Each row has a name. Each piece below is followed by the name of the row it came from, unless a question asks for something else. Each question is about the rows just above it. Some pieces are copies with a little noise.

Columns, left to right: B N Q W E
[164 186 158 149 149] = Q_866
[119 176 154 129 137] = Q_349
[121 101 158 149 154] = Q_893
[154 186 158 149 154] = Q_403
Which column holds [137 154] top down?	E
Which column holds [186 176 101] top down?	N
[129 149 149] is in which column, read top down?	W
Repeated in Q_866:	[149]
q: [164 186 158 150 148]	Q_866
Repeated in Q_403:	[154]
Which column holds [101 186] top down?	N

Columns, left to right: L M P H F C D
[102 139 142 109 108 141 133] -> Q_333
[158 128 142 109 108 141 133] -> Q_498
[ 93 122 141 131 126 184 122] -> Q_899
[158 139 142 109 108 141 133] -> Q_236
[117 125 117 117 117 131 129] -> Q_687
[ 59 132 117 115 131 120 132] -> Q_528
Which value appears more than once in Q_687?	[117]
Repeated in Q_899:	[122]
Which column holds [158 117] top down?	L
Repeated in Q_528:	[132]

Columns, left to right: T G Z J R X A
[123 161  90 132 163 139 132]  Q_372
[160 165 132 111 149 166 165]  Q_751
[173 155 131  82 154 158 164]  Q_47
q: [161 165 133 111 148 166 164]	Q_751
Which value appears more than once in Q_751?	[165]
Which column holds [166 158] top down?	X
Repeated in Q_372:	[132]
q: [160 165 132 111 149 166 165]	Q_751
Which column holds [123 160] top down?	T
q: [123 159  88 134 161 138 132]	Q_372

Columns, left to right: mekor Bomu kesig Gilut zegek rifod zibas
[148 148 160 156 165 132 116]  Q_7
[104 104 121 108 125 188 162]  Q_451
[157 156 121 132 128 136 119]  Q_724
[175 175 164 170 171 108 121]  Q_532
[140 139 128 123 133 162 135]  Q_909
[148 148 160 156 165 132 140]  Q_535
[133 133 106 113 133 160 129]  Q_225
[154 141 154 151 154 130 139]  Q_522
Repeated in Q_225:	[133]
The value that Q_522 holds more than once:	[154]
q: [157 156 121 132 127 136 119]	Q_724

Columns, left to right: K S U Y
[183 137 148 148] : Q_916
[140 140 142 146] : Q_621
[183 137 152 144] : Q_758
[134 117 117 123] : Q_281
Repeated in Q_916:	[148]
Repeated in Q_621:	[140]
[148 142 152] is in which column, read top down?	U
q: [135 117 116 122]	Q_281
[148 142] is in which column, read top down?	U
q: [140 140 142 146]	Q_621

Columns, left to right: kufup Natis vun zuvat gaso bipu rit ropi vove Mep
[175 187  77  71  80 187 185 187  74 166] = Q_84
[183 177 183 183 183  70 192  72  77 189] = Q_348
[188 181  67 181 183  72 182  77  76 185] = Q_879
The value that Q_84 holds more than once:	[187]
The value that Q_879 holds more than once:	[181]
Which column holds [77 76] top down?	vove
q: [187 182  68 181 183  73 182  78  75 184]	Q_879
Repeated in Q_348:	[183]
q: [174 187  78  71  79 188 185 186  74 166]	Q_84
[189 185] is in which column, read top down?	Mep

Columns, left to right: git Fuza gev Zifik
[182 107 161 106]  Q_202
[103 180  99 115]  Q_51
[150 106 176 141]  Q_138
[181 116 131 181]  Q_122
[110 111 135 181]  Q_602
[103 180  99 147]  Q_308
Which value appears more than once in Q_122?	[181]
q: [103 180  99 147]	Q_308
q: [150 106 176 141]	Q_138
q: [182 115 129 182]	Q_122
Which column holds [ 99 176 131 135  99] top down?	gev

Columns, left to right: burot Lil sisa kalu Dobaf bosap kabib
[169 172 141  95 169 142 169]  Q_521
[136  91 136 139  88 120 108]  Q_282
[143 102 143 132  75 122  98]  Q_118
[103  71 126 163 105 112 120]  Q_716
[103  71 126 163 105 112 151]  Q_87
q: [169 171 141  95 169 142 170]	Q_521
q: [103  72 126 163 105 113 151]	Q_87
Repeated in Q_521:	[169]
[ 88  75 105] is in which column, read top down?	Dobaf
q: [134  92 135 140  85 119 108]	Q_282
q: [103  71 126 163 104 113 120]	Q_716

